Each row below holds a small network's activations on one input, seen along a few directions.
Each table varies a few parts of the input and shows all the possible inputs, shuffled.
A made-up example of a description, with smaller parts first: line(4) and (point or line(11) or (values(3) and ring(5))).
Shared parts are said once, and a part with two or three values counts as separate values.
In the rows, zero is written as 128.

Other details of the inputs shift rows strongly along two fixed directions, in all tables alike. That doesn't count.

Table:
R1: [155 145 129 149 145 146 137  80 161 150 102 127 105 177 164]
R2: [127 148 111 145 169 145 149 140 201 145 121 107  82 186 147]
R3: [128 105  92 151 123 173 144 132 154 127  84  89 165 173 153]
R4: [108 112 115 144 118 126 109 137 108 120 139 118 131 143 134]
R5: [128 140 139 128 133 119 134 120 129 130 111 149 117 111 125]
R6: [159 136 153  90 121 108 103 125  89 131 222 125  99 101 107]
R7: [152 128 130 121 118 144 123 113 128 138 152 106 126 136 134]
R8: [ 71  88  99 154 122 127  91 217  83  92 143 112 158 140 128]
R9: [ 68  95  93 152 122 136 135 180 126 100  69 124 183 125 127]
R10: [156 147 139 124 133 132 158  72 164 148  93 143 124 128 132]
R11: [138 146 145 119 127 113 134  95 133 139 118 150 112 103 116]
R12: [122 139 141 124 128 116 123 131 123 131 118 150 117 101 122]
R13: [121 131 134 118 118 119 140 122 124 127 119 142 137 109 113]
R14: [127 131 148  89 119  99 123 152  95 117 176 140 135  73  94]
R15: [136 146 142 122 140 121 139 112 137 139 108 152 111 117 132]
R16: [138 132 154  81 125 106 121 155  98 120 182 139 129  69  95]
R17: [135 142 144 113 128 111 136 101 125 132 129 152 114 102 111]
R18: [ 80 101  97 162 129 143 128 187 130 102  64 125 169 131 132]
R19: [ 96 106  86 178 128 162 129 145 145 118  69 106 155 184 160]
R20: [143 131 119 127 122 153 154 111 158 129  78 119 151 119 126]
R21: [193 148 143 116 140 144 139  70 153 154 150 114 105 151 145]
R22: [153 137 143 132 152 118 111 123 128 140 161 134 100 146 145]
R23: [139 125 142  99 120 103 106 142  88 118 212 124 119 111 110]
R24: [137 172 153  99 168 110 152 141 183 150 155 145  59 114 110]
R25: [143 129 137 120 137 112 116 114 113 133 174 132 108 135 130]
R26: [ 64  89  98 153 112 127  91 212  81  95 140 112 159 135 130]
R27: [154 137 125 144 118 144 135  67 152 147 115 118 118 162 146]
R28: [ 85  91 100 135  98 131 103 186  86  96 150  97 165 127 116]
R29: [139 141 127 140 117 142 155  78 163 145  70 134 135 130 134]
R30: [159 155 160  94 118 110 134  89 128 143 148 144 108  84 105]
R31: [125 122 144 107 126  97 100 142  80 122 205 134 105 116 115]
R32: [154 153 148 132 153 133 146  92 164 152  86 150 107 134 144]
R33: [149 148 140 126 138 129 155  73 159 148  87 147 114 130 134]
R34: [169 151 159  85 130 119 141 101 131 144 152 141 111  89 109]
R35: [131 123 142 105 120  99 104 140  84 121 212 131 113 113 112]
R36: [115 107 108 136 112 137 119 144 110 110 140 101 149 142 126]
R37: [ 85  92 104 136 105 123 102 178  83  98 162 110 154 130 113]
R38: [121 117 105 143 114 166 152 128 163 126  48 108 173 128 136]
R39: [107 123 111 165 133 152 139 138 160 128  41 127 153 143 148]
R40: [147 150 157 119 153 112 128 124 134 143 132 156 106 109 125]
R41: [137 129 133 140 147 128 114 129 126 138 141 129 106 157 147]
R42: [ 76  86  83 161 109 150 122 171 113 101 100  99 177 164 138]
R43: [122 116  97 168 128 157 140  98 156 127  74 110 144 183 158]
R44: [153 140 126 147 148 140 135  92 157 145 113 128 113 171 163]
R45: [165 157 153 114 124 123 152  57 153 152 113 150 106 115 122]
R46: [121 125 125 118 113 129 137 132 124 114 109 126 151 102 109]
R47: [ 74  84  94 135 105 131 106 203  83  89 150  97 175 132 118]
R48: [108 130 149 103 133  93 109 172  90 116 172 158 120  79 107]
R49: [145 135 125 158 142 146 123 102 152 146 101 122 110 171 159]
R50: [141 140 159  78 118  95 124 134  94 124 184 146 118  71  91]
Each input here is: values(2) and (point or (line(4) and line(6))).
The inputs of R40 and R22 match in every part but the values(2) part. If R50 is changed in the same way as R40 into R22, which row does it become?
> R47
The inputs of R17 and R43 match in every part but the values(2) part. If R5 is changed in the same way as R17 into R43, which row does it become?
> R19
Which other rows does R12 become when the values(2) part takes its other values? List them by row number.
> R26
Which other rows does R50 become when the line(6) part takes its other values? List them by row number.
> R13, R15, R32, R33, R34

Table:
R51: [ 92 111 127 121 125 108 104 189  84 105 166 131 134 107 109]
R52: [ 84 107 107 135 118 128 121 181 113 109 125 120 149 123 120]
R53: [165 155 159 101 126 110 127  92 125 143 162 143  98 101 115]
R54: [ 96 107 111 132 123 130 122 178 114 107 125 119 158 124 120]
R55: [161 125 107 172 137 172 122  90 162 148 111  90 116 214 182]
R56: [175 154 149 121 137 131 147  63 156 154 117 142 110 131 138]
R57: [136 135 154 101 116 101 114 126  93 126 177 145 116  84 100]
R58: [ 89  98  98 147 109 147 131 162 124 107  79 112 176 130 125]
R59: [ 80 101  93 156 115 145 130 171 131 107  86 112 165 140 129]
R60: [113 124 129 128 135 115 114 155 115 122 145 132 121 121 123]
R61: [162 154 159 103 141 110 129  99 126 144 169 146  90 116 121]
R62: [162 132 132 126 131 121 114  83 119 140 197 113  94 173 144]
R63: [ 89 106 110 137 124 128 119 182 115 108 126 122 150 127 121]
R64: [146 148 134 140 144 133 141  91 160 149 107 136 102 154 146]
R65: [ 96 102 112 129 118 129 121 175 108 108 122 121 163 118 120]
R66: [134 130 114 159 133 153 149  92 166 138  58 125 142 161 155]
R67: [ 99 113 133 107 112 102 102 185  78 103 181 131 135  87  93]
R68: [156 146 148 117 133 122 134  89 132 141 136 144 109 119 129]
R69: [ 96 113 132 107 126  98 100 193  78 104 189 134 127  92 100]
R70: [ 85 100  96 147 111 144 132 165 122 107  84 113 179 128 129]
R71: [150 137 117 150 144 155 155  88 184 145  68 121 130 162 152]
R72: [163 153 160  97 135 105 123 102 114 139 180 148  90 103 116]
R73: [146 132 108 160 137 171 165  74 189 146  33 118 145 176 165]
R74: [ 85  96  88 166 122 156 134 162 141 111  53 109 179 157 147]
R75: [160 155 164 100 138 101 117 105 113 141 179 149  87 104 119]
R76: [157 150 150 110 137 117 133  95 140 146 148 138  97 115 123]
R77: [132 133 127 126 128 134 139 119 139 132 116 124 128 130 129]
R78: [160 150 149 109 130 122 136  92 137 144 141 136 107 114 127]
R79: [146 135 128 127 125 142 147  93 152 142  94 125 132 135 138]
R80: [ 85 107 109 138 125 127 118 182 110 107 129 124 144 128 123]
R81: [156 147 140 128 134 132 141  85 154 143 115 131 107 130 129]
R82: [141 137 151  99 129 104 116 137 103 126 180 142 114  95 109]
Describe the family of inputs behind these rows.
> values(2) or (line(5) and line(6))
Which other rows does R70 become when the line(5) part takes its other values? List them by row number.
> R56, R57, R66, R68

Table:
R83: [157 136 123 133 126 148 144  80 157 142 107 112 127 150 142]
R84: [147 136 142 124 129 121 123  99 122 138 144 140 115 126 131]
R85: [ 93  90  83 156 113 162 133 163 132 104  80  95 185 153 140]
R86: [168 161 145 130 150 135 146  81 170 155 110 137  93 145 143]
R87: [155 159 172  88 133  85 109 111 100 142 216 155  69  88 103]
R88: [ 81  99 100 151 119 133 119 174 111 103 101 117 162 135 128]
R89: [121 143 162  77 111  95 143 141 105 120 124 169 143  24  73]
R90: [140 135 155 105 129  98 103 140  92 127 192 145 106  96 109]
R91: [138 137 140 128 137 124 124 119 127 137 128 138 112 128 133]
R92: [147 135 127 146 134 145 138  92 155 145  89 128 126 152 150]
R93: [102 113 121 133 126 121 114 160 101 112 132 132 140 121 124]
R94: [ 85 106  85 166 121 158 144 153 156 113  59 107 164 163 141]
R95: [ 95 101 109 135 114 133 113 177 100 107 127 115 161 126 128]
R96: [177 154 157 108 136 118 128  84 131 147 162 139  96 123 130]
R97: [ 91 115 132 106 126  95 101 194  83 106 191 134 124  93  99]
R98: [154 150 150 116 135 115 132  87 131 144 147 143  95 127 125]
R99: [122 129 114 148 132 143 139 121 153 131  89 125 133 147 143]
R100: [165 156 142 128 150 134 149  75 171 155 113 139  97 146 145]
R101: [ 95 115 117 134 127 126 117 179 115 114 127 126 138 122 124]
R102: [103 118 140 109 128  96  95 190  73 106 189 141 123  91 102]
R103: [114 109 116 125 121 133 116 168 111 110 144 111 151 123 119]
R104: [151 131 117 135 123 152 150  85 160 139 102 108 134 156 140]
R105: [ 98 113 103 148 136 145 136 166 147 120  88 117 149 147 141]
R106: [104 108 114 127 109 126 118 155 101 110 144 116 152 125 119]
R107: [177 156 149 129 136 129 140  48 156 159 122 138  96 143 143]
R108: [131 132 152 102 120  95 106 132  86 126 197 142 107  98 102]
R109: [121 115 105 150 118 149 136 117 141 123  88 110 155 155 145]
R110: [147 145 130 136 151 141 149 107 173 144  98 129 113 150 144]
R111: [131 121 131 114 122 127 117 144 110 124 157 118 131 117 120]
R112: [161 156 140 125 146 133 154  74 174 154 115 135  95 149 139]
R113: [ 96  98  93 155 113 153 129 153 124 109  85 107 176 150 143]
Describe the family of inputs behind these rows.
> point or (line(5) and line(6))
Start at R105 and move only the line(6) part, one step at a time. The first step leads to R101. Which rows follow, in order?
> R91, R92, R95, R111
